Each row below is a small network's average activation on inputs in which a field has the value named, seen along a few directions.
Values that are neighbours, or in one group, have similar rows; names and order tell nothing.
In the rows, zero is written as 128.

Zoga, 6 values:
v4: [156 151 111 193 153  51 208 155  95 136 109]
v3: [ 87 189 109 185 113 162 195 145  78  75 188]
v2: [154  62 124  61 104 108  60 112 142 214 103]
v1: [107 109 136  71 136 201  46  89 191 108 138]
v6: [ 94 144 156 149 142 188 118  98 163   6 164]
v5: [170 112 131 110 120  57 140 169  98 229  67]
Zoga is arranged as a ring.
Which values are neighbours of v6? Give them in the order they are listed.
Answer: v3, v1

Pob, 20 values:
d8: [ 81 145 123 192 124 123 158 144  48 121 142]
d3: [100 189 119 179 145 174 201 170  73  82 156]
d12: [ 83  63 110  84 113 160  77 116 181 106 138]
d5: [ 84 156 142 111 126 201 101  91 192  40 151]
d11: [142  90 140 133  82  78 162 155  39 210 102]
d9: [ 91 168 152  83  97 178 117 135  89 109 171]
d2: [146 123 109 145 143  48 185 136 142 162  64]
d1: [120 151 115 172 179  78 176 131 119 112 106]
d10: [138 157  78 199 173 121 205 118 136  62 139]
d6: [201 122 100 120 122   7 160 133 133 220  94]
d4: [ 90 120 164 120 134 185  68  67 174  73 154]
d13: [ 71 114 112 109  65 174 106 142 124 166 163]
d15: [149 186 127 136  87 108 161 177  94 200 132]
d7: [151  85 151 126 193  84  91 121 163 145  69]
d16: [ 89 168 196 133  83 196 129 173 109  69 148]
d17: [184 125 138 154 178 148 125  98 209  90 144]
d14: [148  56 141  59  80  90  34 123 141 168 116]
d20: [170 141 130 167 190 165 124  76 168  10 184]
d18: [187  86 125  79 185  70  74  86 135 197  79]
d19: [136 116  86  61  64 171 106 167  92 216 109]
A value of Pob combines one of 5 hidden first parts with one of 4 second parts; all combinations occur once.
d14 and d12 share the first part; d14 and d19 share the second. Which value has the first part of d19 and the second part of d12?
Answer: d13
d17 and d20 share the first part; d17 and d9 share the second. Which value has the first part of d9 and the second part of d20?
Answer: d16
d11 and d15 share the first part; d11 and d6 share the second. Which value has the first part of d6 and the second part of d15?
Answer: d2
